Each row below holds a small network's activations on one input, seen along a few directions.
Each table varies a few parts of the input and shows all the possible inputs, shuffled.
A made-up example of a description, with smaller parts first: one of 8 places around a ring, together with either a single point or (one of 2 separate values, together with one of 4 places along a line) or one of 11 places along a line.
Shared parts are said once, and a part with two or three values counts as separate values.

Other details of the inputs shift rows strongly along two fixed directions, in all tables alike. That doesn't count.

A family of inputs:
x1: [ 40  18  18  22 -44   8  26  -2  28 -60  14 -15  15]
x2: [-24   3  21 -21  -7  22  14  11 -44 -18  20  89 -67]
x3: [-28 -39  -6   3  -2  38   0  21 -59  29  -9  62 -40]
x4: [ 28 -19  13  29  -7  26 -34  -2  28 -47  -5 -32  40]
x5: [ 24 -36  16  22 -40   3 -16  11  14 -28 -12 -42  42]
x6: [ 42  20  15  25 -43  -9  26   7  13 -69  27 -14  20]
x7: [ 32 -24   3  41  -7  31 -21 -11  21 -36 -10 -35  44]
x8: [ 30 -22  27  28 -48  10 -10   3  34 -18  -1 -39  18]
x9: [ 28 -26   8  42 -23  25 -14 -11  11 -25 -10 -45  42]
x10: [-56  48 -66 -68  96 -52  12  -2  -3 100 -17  15 -14]
x11: [-22   5  17 -19  -5   6  13  20 -59 -27  33  91 -62]
x12: [-31 -40  -3 -11  24  37 -27  22 -54   1  -8  71 -32]
x13: [-23  -3  16  -7 -22  22  34   1 -62   3  14  76 -66]
x14: [ 31 -18  13  46 -28  27 -11 -17  23 -21  -5 -44  27]
x15: [ 28 -29  -2  34 -30  19  -8   9   8 -29 -14 -43  46]
x16: [-25  -9  30 -16 -29 -10  26  12 -71  -4  29  78 -66]
x17: [ 26 -28  19  23 -49   4  -9  19  25 -22  -7 -37  32]
x18: [-28 -29  12   0  26  47 -30  -4 -39   9   0  70 -52]
x19: [-32 -43  23   1   1  30 -18 -11 -51  32  -2  58 -54]
x20: [  3  69 -47 -25  71 -62   1 -40  79  50 -14 -91  53]
x21: [ 30 -14   7  21 -24  19 -21  27  36 -45  -5 -24  34]
x22: [-57  51 -53 -62  83 -52  18 -20  -4 116 -12   4 -31]
x23: [ 38 -12   6  38 -23  30 -10   1  38 -31  -3 -29  25]
x24: [-27 -45 -13   1  23  43 -14  13 -61  11 -12  68 -28]
x25: [  -1   93  -16  -58   16 -110   45  -23   72   36    8  -84   31]
x26: [ 38  18  19  27 -58 -14  33   7   3 -57  26 -25  17]
x27: [  2  77 -40 -43  61 -70  -3 -14  93  41  -8 -84  45]
x28: [-67  33 -38 -71  89 -66  -2 -29 -16 112 -16   0 -16]
Each input here is: one of 4 places along a line, together with either one of 2 separate values or one of 5 places around a ring.
Q: A walk changes only the place on the line of 4. It starts at x12 and steps to x24. List the rest of the walk in order.
A: x15, x5
Q: A walk changes only the place on the ring of 5. It starts at x20 and steps to x7. List the rest of the walk in order.
A: x24, x10, x23
Q: Which other rows agree with x11 in the place on the line of 4? List them by row number.
A: x2, x4, x12, x18, x21, x27
Q: Which other rows agree with x13 in the place on the line of 4? List them by row number.
A: x3, x9, x14, x15, x22, x26

A family of inputs:
x29: [ 15  28  -8   1  -7 -33  17  -9  24   1   4 -49  27]
x30: [-50  52 -40 -72  72 -66  17  -1 -10  65   1  21 -21]
x31: [ 12  25 -10  -5  -7 -33  17  -5  23  -3  -2 -49  33]
x32: [ 27  27  -2  14  -4 -11   5 -12  38 -23   6 -45  31]
x33: [ 12  16  -5  -5  -5 -25   6  -5  39   8  -9 -48  32]
x34: [  5 -28  21  12 -19  28 -16   5  -7 -26  -1  17  -8]
x35: [ 23  14   6   8  -7 -14  -9 -10  47 -16   1 -50  30]
x36: [-60  27 -67 -54 110 -40 -12 -20  -9 110 -29  -4   0]
x37: [  6 -56  34  32 -58  60  -1  25 -52 -41   5  59 -34]
x38: [-64 -30   1 -27  28  27   3   1 -88  66   1 113 -93]
x39: [ 27  23   1   5 -12 -28   5   5  38 -28  11 -41  31]
x40: [  7 -17  18  11 -16  26 -12  11  -9 -35   6  23  -7]
x41: [  5 -65  45  38 -52  59 -17  13 -47 -32   9  56 -37]
x42: [ 14  32 -11  -7   8 -19   6  -2  43  -9  -1 -39  29]
x43: [ 14 -12  12  19 -27  21   7  14 -12 -29  11  25 -13]
x44: [  6 -56  41  35 -57  53  -9  21 -54 -41  14  58 -38]
x45: [  8 -27  21  26 -29  25   0  -6 -18 -12   3  11  -9]
x46: [-50  45 -40 -65  75 -46  11 -17   2  81 -12  11 -24]
x47: [-66   5 -23 -51  65  -3   6 -14 -61  72  -7  77 -64]
x48: [  9 -13  20  18 -17  26 -11   6  -8 -31  11  22 -14]
x49: [-70   3 -17 -58  47 -19   9   7 -72  69   1  83 -69]
x50: [ 22 -13 -20  23  12  11 -28   1  44   4 -24 -61  56]
x51: [ 26  23  -7   4 -11 -23  15   0  30 -30   4 -42  40]
x52: [ 26  16   1  12  -9  -7  -1 -10  49 -11  -2 -50  28]
x53: [ 22   8   2  10 -16 -18   5 -11  33 -11  -7 -55  41]
x54: [  9 -57  36  43 -41  72 -12   1 -47 -39   6  57 -37]
x55: [  9 -14  13  18 -16  31  -2   2 -16 -33   4  21  -5]
x56: [ 27  27  -1  11  -6 -10   4  -4  46 -21   4 -43  27]
x57: [ 20 -16 -14  19  15   4 -36   2  42  -1 -21 -62  58]
x58: [ 25  20   0  10 -24 -21  13   1  36 -12   4 -51  29]
x59: [  2 -68  43  32 -51  58 -18  17 -48 -36   2  57 -31]
x60: [ 26  23  -7   2 -14 -21  13   9  39 -27   3 -40  36]
x61: [-44  58 -44 -59  72 -62  27 -15 -14  70   5  16 -23]
Q: Describe the family of inputs behind these rows.
A: one of 3 separate values, together with either a single point or (one of 2 separate values, together with one of 5 places around a ring)
Q: The inputs of x59 and x33 match in every part but the choice among 3 separate values. If x57 is changed in the same way as x59 into x33, which row does it become?
A: x50
Q: Which other rows does x41 become when the choice among 2 separate values takes its other values? List them by row number.
A: x59
Q: Which other rows does x58 become when the choice among 3 separate values takes its other values? List them by row number.
A: x29, x44
